These are the activations of a small neural network, seen along a few directions. Each row is one input.
In each table, some parts of the input vary, and every possible input appears once, in random order.
A made-up example of a description, with smaller parts first: line(4) and (point or (values(2) and ring(5)) or line(11)).
Shared parts are said once, and a part with two or three values counts as separate values.

Table:
x1: [ -1  12  11 -23 -19   8 -11 -53 -10 -12 -19 -26 -12 -24  -6 -12 -14]
x2: [ -8  29  22 -22  32  -3  20 -15   8 -13 -16 -15 -34  -4 -44   3 -29]
x3: [-32 -12  -1   2  -6  -9  18 -25  12   9  -6 -46 -26 -14 -20   7  -9]
x4: [-16 -29 -22  24   3 -25  -6  42   7  17  12  21  16  -1  10  22  18]
x5: [ -2 -24 -30  27  11 -21  -8  36  16  27  16  20  21   5  11   0  11]
x6: [ 16   9  11   6   3   7  -6  28 -18  13   8  41  16  16  20   5  22]
x7: [-14  -7  -2   0 -15 -19  21 -23  18   1   9 -46 -17 -10 -26   3 -12]
x8: [ 15   6   0   2   8  15 -11  29  -7  -8  -1  41  19  16  33  10  17]
x9: [ -8 -22 -31  26   7 -16  -6  29  17  22  19  22  22   9   8  14  10]
x10: [-18 -33 -24  17  14 -19  -4  31  -6  22  12  22  11   0   5  25  17]
x11: [ 12 -11  -4 -14  -6   6 -39  13 -17  -1   4  29  30  -8  16   9  13]
x12: [ 12  -6   5  12   6  18 -15  29   0 -13  -1  39  18  23  28   3  17]
x13: [  6   5  15 -20 -13  17  -3 -45 -11  -8 -13 -36 -18 -17  -3 -15 -16]
x14: [ -2   2 -13   9  -8 -10  22 -28  26  15  12 -43 -11  -8 -26 -16 -14]
x15: [  8  23  19  -1  -7  21  16 -31  -3 -18  -6 -22 -24   5  -2 -20 -10]
x16: [  8 -16  -8  -4   0   4 -25  22 -22  -3   6  39  29 -10  26  -2  13]
x17: [-17  -4 -13   1 -10 -13  31 -26  23  11   1 -39 -15  -7 -21 -16 -15]
x18: [ 15   0 -10   3   5   9 -23  25 -14 -15   5  36  22  14  24   5  13]
x19: [ -5  12   8   0  38  -8 -12  45   7  -7  -1  44  14   7 -20  27   1]
x20: [ 12  23  26 -18 -12  11  20 -23 -11 -12 -18 -32 -21   5   1 -20 -14]
x21: [  7  17  13 -12 -10  13   0 -35  -8 -25 -14 -29 -17   2  -3 -21 -22]
x22: [ 12  27  29 -16 -22  13  22 -28  -4  -1  -8 -20 -24   0 -11 -11   0]
- Describe the family of inputs behind these rows. => values(2) and (point or line(4) or line(6))
- The inputs of x4 and x7 match in every part but the values(2) part. If x5 is changed in the same way as x4 into x7, which row does it become? => x14

Table:
x23: [-11 -15 -10   3  11 -14 -30  33 -10  -8  -3  37  22  -9   6  28  -8]
x24: [-16   8   9 -17   6 -17  -9 -18  -6 -22 -14 -24  -9 -26 -27  -4 -44]
x25: [ -8  29  25 -15  20  10  30 -15   1   3 -20 -16 -33  -3 -28   5 -13]
x26: [ -3 -40 -33  19   2 -12 -33  15   9   9  16  11  32  -2  14  18   7]
x27: [ -9 -14 -15   9 -14 -11  26 -35  16  16  10 -53 -18  -5  -9 -25  -1]
x28: [-16 -17 -17  -4 -17 -10  14 -38   3   9   3 -42 -13 -24  -9  -9 -12]
x29: [ 28  37  40 -50 -38  40   2 -29 -34 -28 -18  -6  -9  -8  18 -38  -1]
x30: [ 39  15  21 -15 -16  33 -38  20 -38 -28  -7  48  27  16  47 -12  18]
x31: [  1 -36 -33  33  -2 -15 -10  20  22  21  24   1  23  17  16   7  21]
x32: [  0  11  14   3  33  -2  -6  33   0  18 -14  41   1  10  -6  34  19]
x33: [ 4  2 -8 30 20 -7  5 34 16 10 15 29  8 27  2  9 17]
x34: [ -8  21   6   5  -4   3  48 -20  21   1   7 -26 -30   8 -25 -13  -3]
- Describe the family of inputs behind these rows. => values(2) and (point or ring(5))
- The inputs of x34 and x33 match in every part but the values(2) part. If x27 is changed in the same way as x34 into x33, which row does it become? => x31

Table:
x35: [  6  19  28 -26  -6  16  -3 -10 -19 -27 -19  -3  -8   1  -2   3 -12]
x36: [ -6   8   5  12  27 -10  18   3  26   1  -3 -19 -15   4 -28   4 -20]
x37: [ 12 -22 -15  12 -23  -1  10 -19   0   0  13 -31  -3  -1  18 -25  13]
x38: [  7 -38 -36  19 -11 -17 -38  29 -13  19  14  25  40  -5  41   7  12]
x39: [ -9 -10 -18  27  38  -9 -17  54   9  24  13  52  23  15   3  30  12]
x40: [-10  12   3  18  17  -5  34  13  15  17   7  -8 -17  20 -14   7  -1]
x41: [  4  20  27 -29 -11  18  -5  -5 -18 -15  -6   8  -3  -6  -4  -4   3]
x42: [-27  10  -1   2  25 -16  16   3  21  10 -11  -3 -17  -9 -33   7 -20]
x43: [-22   8   7   3  24 -16  17  12  15  16   0  -3 -16 -14 -33  16 -10]
x44: [  4 -18 -20  13 -23  -4  -1 -40  11  -3   8 -33  -2 -10   6  -6  -3]
x45: [ 20   1  11  -7   5  18 -36  43 -22 -16  -3  57  32  24  31   8  22]
x46: [ -9 -23 -15  -5 -21 -11  -6 -27  -3  10   3 -22  -2 -27   1  -4   6]
x47: [ 17  31  17 -22  -5  21  -2 -23 -12 -20 -12   1  -3   7  -2 -17  -9]
x48: [-13 -24 -20  -2 -21  -9  -5 -33   2   0   2 -24  -2 -20   1  -7  -4]
x49: [ 26  27  25 -17 -16  25  17   0 -13 -17  -7   2  -6  22  15 -20  10]
- Describe the family of inputs behind these rows. => values(3) and (point or line(4))
- The inputs of x45 and x39 match in every part but the values(3) part. If x35 is changed in the same way as x45 into x39, which row does it become? => x42
- List by row number the other rows that have the values(3) part in common with x44. => x37, x38, x46, x48

Table:
x50: [ 15 -27 -13  -7 -22   8  -8 -36   4  -6   9 -32  13  -2  12 -20   2]
x51: [-21  -5  -8 -15  -3 -22 -27 -34  -7  -4 -10  19   9 -28 -14   8 -18]
x52: [-14  -7 -14   2  -7  -7 -47   0  -4   6   1  34  10 -32   2  15  21]
x53: [-19  -2 -30  18  27  -6   9  22   0  14   3  32  -7   3 -14  29  24]
x54: [  9  26  17   0 -10  23  18  -1   1 -28 -15 -28 -24 -10  12 -22 -43]
x55: [ 25  10 -33  10  11   1  26   0   9  34  11 -33   4  16   0 -22  -1]
x56: [  6 -19  -2   1 -18  -3 -44 -14 -14   1  15   0  20  10   6  24  41]
x57: [-20   3   6  -9 -21 -11 -24 -53   1 -20  12 -33  -3 -12 -28  -4 -17]
x58: [ -7 -16  -7  13 -10  -8  26  36   2  28  23   5   9  23  11  17  25]
x59: [ 12  -4  26   0 -15  16  17  22  -2 -10   4  33   2  20  29 -13  26]
x60: [-14   5   0  -5   5 -13  34   0  20  12   7 -40 -15  -7 -32  -5 -19]
x61: [ 23  26   9  -4  21  13 -14  30 -10  -2  -9  44   8  -4   6   8   8]
x62: [ 15  10  29   1 -24  19  26 -13   7 -12  -7  -8  -9  30  27 -24  -8]
x63: [ -2   1  27  -7  26  11   6   6  -6 -31 -28  23 -11  -2   6  -5 -30]
x64: [ -8  -1  -9   1  42 -20   2  33  -1  18 -17 -16  -7  -5 -24  16 -11]
- The inputs of x55 and x62 match in every part but one. If x58 is changed in the same way as x55 into x62, which row does it become? => x59
- Describe the family of inputs behind these rows. => values(3) and ring(5)
- Change only the values(3) part in x60. List by row number the other rows that result. => x54, x57
